These are the activations of a small neural network, seen along a few directions. Each row is one input.
In each table, some parts of the input vary, and every possible input appears once, in random order.
Descriptions start from the smaller parts, as in this example, which fits no table here: one of 8 places around a ring, together with either a single point or one of 9 places along a line or (one of 3 separate values, together with one of 4 places along a line).
Shared parts are said once, and a part with two or three values counts as separate values.
(in the rows, 100 means zero)

Other details of the inputs shift rows strongly along two fixed directions, in all tables alike. That doesn't count.

Rows:
R1: 92; 44; 111; 123; 104; 85; 58; 111; 103; 106; 94; 87
R2: 110; 41; 56; 65; 142; 149; 45; 108; 99; 90; 107; 95
R3: 90; 82; 12; 34; 152; 103; 140; 91; 97; 106; 145; 102
R4: 86; 179; 147; 123; 64; 109; 146; 93; 140; 118; 96; 116
R5: 98; 168; 133; 112; 71; 92; 174; 77; 100; 112; 89; 104
R6: 120; 146; 109; 116; 82; 93; 114; 68; 119; 107; 84; 113
R7: 75; 57; 142; 141; 81; 87; 37; 128; 110; 104; 80; 79
R8: 125; 39; 38; 59; 156; 65; 112; 45; 108; 85; 134; 107
R9: 96; 41; 58; 92; 127; 121; 40; 141; 59; 77; 133; 81
R10: 73; 179; 127; 131; 48; 71; 145; 106; 123; 113; 97; 98
R11: 81; 52; 177; 138; 58; 99; 15; 156; 104; 80; 89; 87
R12: 149; 112; 32; 54; 139; 74; 177; 24; 91; 102; 97; 109
R13: 94; 171; 144; 109; 64; 95; 176; 98; 119; 113; 78; 108
R14: 108; 166; 130; 144; 75; 95; 117; 68; 113; 98; 93; 119
R15: 95; 96; 124; 125; 63; 104; 45; 153; 94; 96; 82; 82
R16: 91; 104; 65; 74; 130; 122; 121; 68; 95; 111; 137; 115
R17: 126; 50; 35; 68; 151; 56; 128; 40; 111; 104; 122; 113
R18: 119; 48; 64; 68; 141; 124; 86; 99; 42; 83; 117; 90
R19: 82; 94; 159; 129; 64; 131; 72; 151; 53; 101; 84; 93
R20: 130; 67; 32; 44; 149; 107; 138; 69; 97; 90; 91; 102
R21: 99; 183; 133; 137; 67; 91; 144; 63; 116; 113; 100; 128
R22: 83; 50; 109; 107; 90; 138; 11; 187; 101; 83; 81; 68
R23: 71; 67; 115; 116; 81; 127; 31; 180; 61; 97; 119; 87
R24: 106; 165; 150; 88; 101; 62; 130; 75; 148; 112; 52; 117
Description of these inputs: either a single point or one of 5 places along a line or (one of 3 separate values, together with one of 6 places along a line).

Rows:
R25: 127; 85; 66; 60; 146; 95; 126; 54; 105; 98; 93; 108
R26: 99; 181; 121; 116; 67; 86; 156; 84; 119; 111; 87; 112
R27: 104; 176; 99; 105; 83; 79; 179; 61; 117; 113; 97; 113
R28: 73; 31; 109; 93; 111; 163; 22; 172; 58; 92; 122; 83
R29: 77; 71; 122; 106; 93; 144; 52; 154; 71; 99; 109; 88
R30: 84; 133; 196; 180; 23; 104; 52; 143; 108; 103; 65; 94
R31: 113; 85; 9; 36; 163; 111; 147; 60; 80; 99; 138; 108
R32: 99; 15; 46; 59; 155; 110; 52; 110; 91; 93; 129; 92
R33: 104; 37; 78; 89; 120; 113; 57; 126; 68; 85; 110; 84
R34: 79; 158; 177; 144; 38; 118; 85; 151; 110; 106; 69; 98
R35: 105; 124; 90; 108; 98; 66; 127; 61; 132; 105; 106; 112
R36: 99; 134; 122; 122; 72; 58; 122; 91; 136; 105; 75; 100
R37: 118; 80; 47; 72; 140; 80; 132; 57; 81; 96; 127; 107
R38: 97; 48; 140; 95; 102; 143; 28; 143; 86; 97; 78; 91
R39: 112; 115; 90; 103; 93; 63; 131; 81; 116; 97; 86; 97
R40: 110; 130; 88; 111; 96; 67; 133; 53; 122; 101; 109; 112
Q: Describe the family of inputs behind these rows.
A: either one of 2 separate values or one of 6 places along a line or one of 8 places around a ring
Q: Which other rows belong to the same alternative as R27? List them by row number.
A: R26, R28, R29, R31, R34

Rows:
R41: 109; 121; 100; 99; 100; 81; 123; 74; 120; 105; 89; 106
R42: 100; 127; 132; 134; 65; 76; 105; 99; 112; 100; 83; 99
R43: 101; 61; 110; 102; 103; 109; 60; 122; 86; 92; 95; 91
R44: 104; 165; 105; 117; 74; 84; 150; 77; 116; 108; 96; 111
R45: 109; 97; 76; 81; 123; 91; 114; 73; 106; 99; 110; 109
R46: 94; 66; 90; 94; 113; 109; 67; 114; 94; 97; 109; 94
R47: 119; 87; 60; 76; 129; 83; 126; 60; 99; 96; 112; 106
R48: 110; 100; 73; 91; 115; 80; 119; 74; 108; 100; 104; 103
R49: 95; 85; 113; 97; 99; 135; 66; 132; 82; 98; 97; 95
R50: 84; 168; 196; 158; 26; 108; 94; 137; 117; 108; 57; 100
R51: 103; 81; 104; 97; 106; 102; 81; 105; 99; 98; 91; 95
R52: 119; 83; 66; 79; 127; 85; 116; 71; 100; 96; 102; 102
R53: 81; 84; 118; 107; 89; 127; 66; 145; 75; 99; 107; 91
R54: 93; 87; 112; 115; 91; 105; 80; 112; 98; 99; 103; 96
R55: 104; 96; 81; 78; 115; 93; 114; 93; 112; 99; 97; 101
R56: 87; 95; 103; 100; 97; 118; 90; 123; 83; 101; 111; 94
R57: 93; 79; 99; 100; 107; 107; 73; 112; 96; 97; 112; 98
R58: 107; 89; 77; 81; 123; 97; 106; 78; 106; 101; 107; 105
R59: 108; 100; 69; 72; 127; 109; 127; 80; 92; 101; 110; 105
R60: 90; 84; 96; 96; 99; 101; 82; 126; 105; 98; 101; 91
R61: 115; 101; 73; 85; 120; 86; 131; 61; 108; 102; 107; 109
R62: 90; 82; 120; 98; 98; 130; 70; 136; 78; 98; 97; 95
R63: 98; 59; 94; 100; 109; 105; 63; 119; 86; 92; 104; 90
R64: 92; 104; 98; 102; 96; 116; 96; 115; 90; 99; 109; 98
R65: 104; 150; 113; 104; 86; 90; 150; 78; 111; 108; 88; 109
R66: 90; 152; 131; 127; 64; 95; 126; 105; 109; 107; 91; 102
R67: 109; 130; 94; 112; 89; 66; 138; 64; 115; 101; 100; 107
R68: 90; 69; 95; 98; 110; 112; 66; 117; 94; 98; 113; 95
Q: The inputs of R43 and R42 match in every part but one. If R41 is changed in the same way as R43 into R42, which row does it become?
A: R46
Q: Describe the family of inputs behind these rows.
A: one of 2 separate values, together with either a single point or one of 5 places along a line or one of 8 places around a ring
Q: Which other rows does R64 become when the choice among 2 separate values takes its other values? List them by row number.
A: R50
Q: Which other rows does R56 become when the place on the line of 5 takes its other values? List them by row number.
A: R44, R53, R64, R66

Rows:
R69: 97; 150; 153; 148; 44; 65; 98; 110; 144; 97; 68; 102
R70: 107; 144; 99; 100; 98; 68; 146; 60; 132; 118; 79; 107
R71: 99; 44; 81; 81; 119; 121; 84; 114; 78; 93; 116; 92
R72: 123; 43; 18; 62; 163; 81; 122; 48; 87; 91; 131; 99
R73: 109; 73; 60; 67; 139; 122; 98; 101; 59; 90; 115; 96
R74: 90; 75; 105; 90; 115; 128; 68; 127; 89; 104; 90; 92
R75: 89; 74; 128; 107; 84; 134; 47; 157; 98; 94; 91; 88
R76: 116; 60; 20; 45; 155; 77; 124; 71; 82; 88; 133; 101
R77: 77; 81; 140; 104; 86; 138; 54; 157; 97; 105; 82; 88
R78: 89; 135; 137; 123; 68; 65; 115; 99; 142; 110; 75; 100
R79: 107; 128; 76; 90; 117; 58; 153; 53; 132; 110; 92; 105
R80: 86; 151; 171; 147; 49; 73; 102; 99; 133; 104; 86; 113
R81: 85; 79; 143; 117; 90; 128; 38; 130; 84; 103; 102; 99
R82: 117; 135; 96; 120; 86; 67; 116; 74; 132; 96; 86; 106
R83: 91; 59; 91; 72; 118; 131; 71; 150; 65; 91; 111; 88
R84: 112; 134; 123; 126; 69; 85; 95; 93; 120; 102; 72; 104
R85: 122; 144; 69; 84; 105; 64; 161; 53; 101; 103; 98; 110
R86: 87; 86; 133; 104; 82; 137; 63; 161; 66; 93; 90; 85
R87: 65; 119; 127; 137; 58; 130; 70; 147; 99; 99; 112; 84
R88: 111; 119; 69; 67; 128; 92; 152; 53; 112; 106; 121; 121
R89: 106; 118; 136; 138; 65; 81; 107; 85; 105; 107; 79; 99
R90: 104; 51; 66; 76; 133; 101; 75; 112; 65; 87; 117; 89
R91: 101; 43; 92; 96; 118; 132; 63; 114; 64; 94; 108; 90
R92: 74; 118; 74; 122; 86; 101; 104; 121; 92; 111; 138; 101
R93: 107; 65; 77; 94; 113; 74; 106; 82; 99; 94; 114; 98
R94: 112; 127; 82; 95; 119; 70; 141; 43; 117; 103; 116; 120
R95: 82; 94; 148; 111; 84; 143; 57; 139; 88; 100; 99; 100
R96: 111; 144; 125; 125; 72; 98; 108; 96; 118; 101; 72; 106
R97: 123; 153; 87; 99; 87; 84; 155; 61; 127; 104; 87; 113
R98: 117; 63; 50; 70; 135; 112; 124; 71; 81; 96; 120; 100
R99: 101; 146; 127; 116; 91; 104; 124; 76; 103; 108; 96; 114
R100: 83; 49; 95; 69; 124; 134; 63; 145; 91; 99; 105; 91
Q: Describe the family of inputs behind these rows.
A: either one of 2 separate values or (one of 5 separate values, together with one of 6 places along a line)
Q: Which of the alternatives is R97?
A: one of 5 separate values, together with one of 6 places along a line

Rows:
R101: 104; 85; 127; 122; 92; 80; 71; 100; 104; 91; 88; 97
R102: 84; 50; 112; 94; 102; 127; 49; 150; 64; 90; 116; 92
R103: 107; 144; 93; 102; 81; 81; 153; 88; 115; 97; 96; 107
R104: 82; 126; 169; 154; 47; 111; 63; 136; 92; 105; 82; 97
R105: 91; 60; 98; 104; 100; 145; 37; 151; 69; 92; 104; 83
R106: 122; 118; 28; 64; 141; 47; 150; 37; 126; 100; 118; 114
R107: 107; 57; 64; 78; 138; 88; 65; 97; 89; 87; 117; 98
R108: 123; 70; 71; 91; 128; 69; 118; 56; 108; 95; 101; 106
R109: 88; 135; 147; 136; 57; 90; 106; 120; 94; 108; 89; 99
R110: 117; 29; 59; 67; 141; 94; 89; 74; 90; 86; 115; 91
R111: 108; 150; 89; 107; 92; 71; 160; 58; 99; 109; 103; 109
R112: 121; 138; 103; 65; 117; 104; 151; 64; 113; 107; 69; 115
R113: 91; 148; 108; 115; 87; 95; 134; 79; 116; 112; 101; 111
R114: 126; 141; 107; 67; 118; 108; 147; 66; 109; 106; 70; 115
R115: 101; 52; 40; 59; 154; 129; 88; 82; 88; 95; 146; 107
R116: 103; 96; 68; 83; 116; 74; 108; 82; 124; 102; 105; 102
R117: 91; 35; 27; 41; 165; 130; 96; 105; 66; 97; 148; 94
R118: 62; 84; 170; 125; 63; 139; 39; 185; 87; 98; 98; 86
R119: 118; 72; 69; 87; 127; 81; 115; 60; 119; 109; 88; 99
R120: 94; 58; 107; 108; 94; 147; 31; 150; 80; 89; 108; 89
R121: 94; 157; 90; 101; 97; 83; 167; 63; 116; 114; 107; 110
R122: 86; 91; 140; 124; 72; 95; 66; 133; 123; 105; 78; 91
R123: 91; 183; 156; 155; 30; 86; 130; 114; 119; 108; 64; 95
R124: 85; 58; 103; 101; 96; 139; 49; 161; 67; 91; 106; 81
R125: 102; 164; 154; 150; 47; 85; 119; 87; 121; 107; 85; 114
Q: Describe the family of inputs behind these rows.
A: either one of 2 separate values or one of 8 places around a ring or (one of 3 separate values, together with one of 5 places along a line)
Q: Which of the alternatives is R118?
A: one of 3 separate values, together with one of 5 places along a line
